These are the activations of a small neural network, seen along a few directions. Each row is one input.
Each table varies a few parts of the input and shows all the possible inputs, shuffled.
A made-up example of a description, with smaller parts first: one of 5 places around a ring, together with either a single point or one of 9 places around a ring or (one of 3 separate values, together with one of 6 places along a line).
Shared parts are said once, and a part with two or three values counts as separate values.
(in the rows, 128 means zero)

Other details of the inputs vary at random and push rows far along two fixed directions, the same in every table; ignore that.

A family of inputs:
R1: 94  124  126  149  151  73  97  131  124  165  157  117  117  119  118
R2: 239  124  68  75  91  219  159  48  82  47  132  144  211  153  70
R3: 99  112  154  138  134  75  131  130  122  167  180  133  114  107  140
R4: 133  148  76  70  94  117  129  149  142  137  135  129  95  62  144
R5: 179  142  178  137  116  217  187  164  146  64  40  112  154  195  127
R6: 112  143  195  169  142  168  153  189  168  109  43  111  115  188  152
R7: 94  129  120  147  144  91  104  103  122  154  163  134  126  116  136
R8: 138  149  209  165  138  207  180  199  176  80  14  105  112  208  162
R9: 215  117  62  83  96  172  151  39  76  82  174  143  196  122  74
R10: 97  116  140  130  151  76  110  128  126  166  173  139  104  120  139
R11: 105  127  146  149  142  70  139  134  121  164  171  112  116  106  135
R12: 103  132  122  143  145  92  114  104  121  152  168  131  116  114  146
R13: 90  112  135  134  149  76  100  126  127  167  168  142  116  121  129
R14: 135  115  180  150  123  195  129  168  152  88  40  136  130  184  129
R15: 95  119  126  153  148  73  87  132  121  161  144  114  113  115  116
R16: 98  113  148  136  139  75  121  130  121  166  178  135  118  113  141
R17: 200  117  49  83  108  176  110  38  82  81  156  146  195  133  59
R18: 138  152  62  78  94  136  129  129  138  137  130  126  108  58  148
R19: 92  120  121  157  139  93  85  107  120  149  146  129  121  109  130
R20: 78  126  208  175  144  139  124  193  168  136  69  135  98  170  162
R21: 154  153  64  66  99  147  148  146  134  116  110  115  112  75  128
Each input here is: one of 3 separate values, together with either a single point or one of 6 places along a line.
Q: The inputs of R14 and R15 match in every part but the choice among 3 separate values. If R13 is changed in the same way as R14 into R15, which row does it become?
A: R6
Q: Change only the choice among 3 separate values in R17. List by row number the other rows that result.
A: R1, R20

A family of inputs:
R22: 116  129  164  135  131  160  135  181  164  125  60  128  114  159  138
R23: 170  146  109  116  101  222  140  111  138  66  68  138  164  160  112
R24: 166  109  154  157  142  172  140  105  120  85  107  137  164  202  97
R25: 174  135  62  91  113  158  112  94  108  93  121  126  169  132  80
R26: 176  120  108  86  112  165  140  103  110  91  138  151  150  140  112
R27: 97  95  138  157  160  51  85  80  94  163  206  127  148  118  102
R28: 105  134  114  147  120  109  97  112  129  140  138  132  118  98  137
R29: 63  118  172  165  137  95  104  168  153  170  122  138  85  107  177
R30: 131  138  124  132  140  130  139  140  128  124  117  108  118  130  134
R31: 75  132  178  147  154  74  124  182  155  167  130  123  73  125  158
R32: 82  137  175  167  139  76  137  183  150  172  134  100  88  110  167
R33: 160  138  115  116  119  178  156  101  123  92  109  128  140  138  128
R34: 106  129  71  121  133  74  77  73  106  158  202  133  119  83  123
R35: 114  108  99  105  120  67  104  98  96  158  208  149  126  78  118
R36: 70  135  161  173  148  80  130  177  144  168  118  102  85  103  165
R37: 119  124  57  104  143  59  107  87  94  169  211  119  138  70  97
R38: 124  130  158  131  121  186  137  156  156  110  72  146  129  156  148
R39: 114  120  149  125  123  105  127  161  133  142  130  124  105  123  125
R40: 116  135  178  131  127  152  154  190  162  119  76  125  111  161  139
R41: 155  112  129  136  141  141  118  81  90  118  151  138  179  173  81
R42: 179  128  84  102  102  168  146  75  99  95  133  136  162  113  100
R43: 120  135  120  141  127  121  108  142  131  124  98  116  121  120  126
R44: 106  147  164  157  125  166  166  156  157  115  72  125  119  147  166
R45: 185  130  86  87  102  156  157  79  105  102  155  137  176  125  106
R46: 116  147  176  150  144  125  156  176  155  133  102  106  99  142  161
R47: 129  127  89  111  134  62  121  79  101  164  220  132  128  80  132
R48: 178  110  94  86  109  164  119  110  114  103  111  135  150  131  81
R49: 75  135  178  172  129  80  144  163  148  169  136  116  92  108  188
R50: 179  128  132  94  98  210  164  131  130  69  86  152  164  166  115
R51: 176  114  97  84  124  164  119  110  121  103  114  133  143  144  92
R52: 131  125  72  98  135  54  115  94  100  174  226  117  140  76  101
R53: 102  125  166  145  135  147  122  159  156  133  94  138  100  144  170
R54: 115  148  151  151  135  154  124  169  155  107  60  109  108  161  150
Q: What do these inputs look like to the network?
A: one of 3 separate values, together with either a single point or (one of 2 separate values, together with one of 5 places around a ring)
Q: The inputs of R38 and R29 match in every part but the choice among 3 separate values. If R22 is changed in the same way as R38 into R29, which row does it become?
A: R48
Q: Change only the place on the ring of 5 in R28. List by row number the other rows that result.
A: R29, R35, R42, R49
Q: List by row number the other rows that have the choice among 3 separate values in common with R34.
A: R24, R26, R30, R31, R33, R46, R47, R51, R53, R54

A family of inputs:
R55: 115  137  139  126  125  144  128  134  149  129  113  142  120  130  154
R56: 116  128  146  120  136  131  145  154  140  137  116  133  129  147  130
R57: 125  133  146  144  108  134  149  147  134  132  113  125  129  118  141
R58: 109  135  132  144  114  139  120  144  139  125  100  127  132  121  140
R59: 73  126  153  155  168  26  103  156  132  190  176  100  76  96  156
R60: 117  122  137  144  122  136  112  147  142  126  99  126  120  129  124
R61: 182  117  137  146  133  181  138  78  107  87  115  129  182  193  105
R62: 128  125  152  121  123  142  156  144  139  127  132  136  111  129  158
R63: 128  112  173  166  128  158  129  103  114  104  117  131  158  169  109
R64: 145  124  78  84  121  105  125  92  104  142  198  142  157  104  100
R65: 165  122  74  94  138  97  118  84  100  132  185  116  150  106  82
R66: 149  107  64  92  120  88  110  82  84  149  195  130  166  84  71
R67: 58  114  149  163  146  41  75  156  132  188  159  122  74  85  152
R68: 163  97  75  86  116  81  99  83  79  137  200  128  147  86  74
R69: 112  142  122  142  144  136  124  142  139  129  100  114  121  142  132
R70: 126  118  150  139  121  124  136  154  137  128  108  119  127  130  121
R71: 150  118  151  105  124  146  141  148  131  108  109  134  122  159  123
R72: 59  109  175  188  172  52  103  123  124  173  183  151  115  137  153
R73: 115  150  126  143  128  135  135  128  142  120  105  120  116  130  152
R74: 120  128  144  122  127  148  130  132  144  123  116  144  108  124  163
R75: 112  134  140  147  110  141  126  140  143  125  95  129  123  118  150
R76: 101  112  54  112  160  7  55  75  86  194  252  120  102  57  103
R77: 110  140  135  126  128  143  123  142  147  129  112  141  126  137  147
R78: 121  137  127  143  142  134  120  141  144  123  104  114  113  143  130
R79: 125  124  148  121  134  136  110  147  138  127  109  142  103  146  133
R80: 193  131  108  101  89  201  161  119  114  75  93  130  182  145  92
R81: 120  124  140  141  112  142  127  134  134  120  103  131  113  110  157
R82: 125  153  139  139  133  130  151  146  137  127  117  112  129  133  140
R83: 117  128  140  126  135  138  116  144  148  132  108  141  113  146  130
R84: 226  116  35  39  94  170  142  40  79  89  194  154  198  114  58
R85: 129  127  128  134  118  164  124  143  135  113  81  128  141  139  117
R86: 133  142  145  137  130  134  160  136  132  122  121  115  108  124  153
R87: 130  123  150  140  109  137  152  145  128  126  117  125  116  115  150
R88: 111  152  122  142  132  136  129  137  140  121  105  117  123  136  145
R89: 199  138  103  95  123  197  162  113  115  76  91  116  175  161  85
R90: 121  141  131  139  130  139  138  125  137  114  108  121  104  124  160
R91: 129  152  141  141  129  131  157  138  137  127  117  115  121  129  145
R92: 109  132  134  125  138  142  120  145  143  137  105  141  123  145  132
R93: 123  123  151  120  132  127  141  152  144  131  119  133  120  149  128
Q: The inputs of R69 and R85 match in every part but one. If R78 is changed in the same way as R69 into R85, which row does it become?
A: R60
Q: What do these inputs look like to the network?
A: one of 3 separate values, together with either a single point or (one of 2 separate values, together with one of 6 places along a line)
Q: Change only the choice among 3 separate values in R55. List by row number the other rows that result.
A: R73, R75
Q: Change only the place on the line of 6 in R57. List by row number the other rows that result.
A: R66, R68, R70, R80, R87

A family of inputs:
R94: 143  122  126  122  124  161  125  120  127  104  106  135  137  147  115
R95: 95  111  94  117  146  37  83  101  106  184  219  136  118  85  110
R96: 179  114  55  78  123  117  104  65  85  122  188  135  168  114  63
R97: 145  142  121  110  104  155  142  148  141  107  96  123  116  116  138
R98: 147  122  122  129  123  159  125  121  126  106  105  131  144  142  111
R99: 143  127  123  127  130  153  123  120  129  109  106  127  136  146  118
R100: 137  147  114  109  116  157  150  148  142  113  96  123  120  120  136
R101: 141  134  126  130  126  152  131  114  126  107  112  129  141  142  129
R102: 54  137  202  185  150  90  136  180  160  170  117  122  80  130  190
R103: 147  125  147  123  128  150  146  136  131  110  113  133  134  150  125
R104: 156  120  132  119  120  149  145  126  123  108  115  126  147  145  112
R105: 68  131  160  165  144  87  114  147  142  164  138  130  99  118  168
R106: 149  133  130  130  125  152  145  119  127  109  122  125  142  144  125
R107: 109  113  75  119  136  36  95  69  89  185  242  133  133  66  106
R108: 152  124  132  116  123  154  129  128  122  109  108  127  145  144  104
R109: 60  135  193  180  158  75  131  187  157  174  121  112  78  132  180
R110: 142  127  123  132  117  158  133  117  120  107  113  132  148  139  123
R111: 137  140  130  112  111  163  147  159  151  117  87  126  116  124  150
Q: What do these inputs look like to the network?
A: one of 3 separate values, together with either a single point or one of 5 places around a ring
Q: Change only the choice among 3 separate values in R110. List by row number the other rows that result.
A: R101, R105
Q: Change only the choice among 3 separate values in R95. List by row number the other rows that result.
A: R96, R108
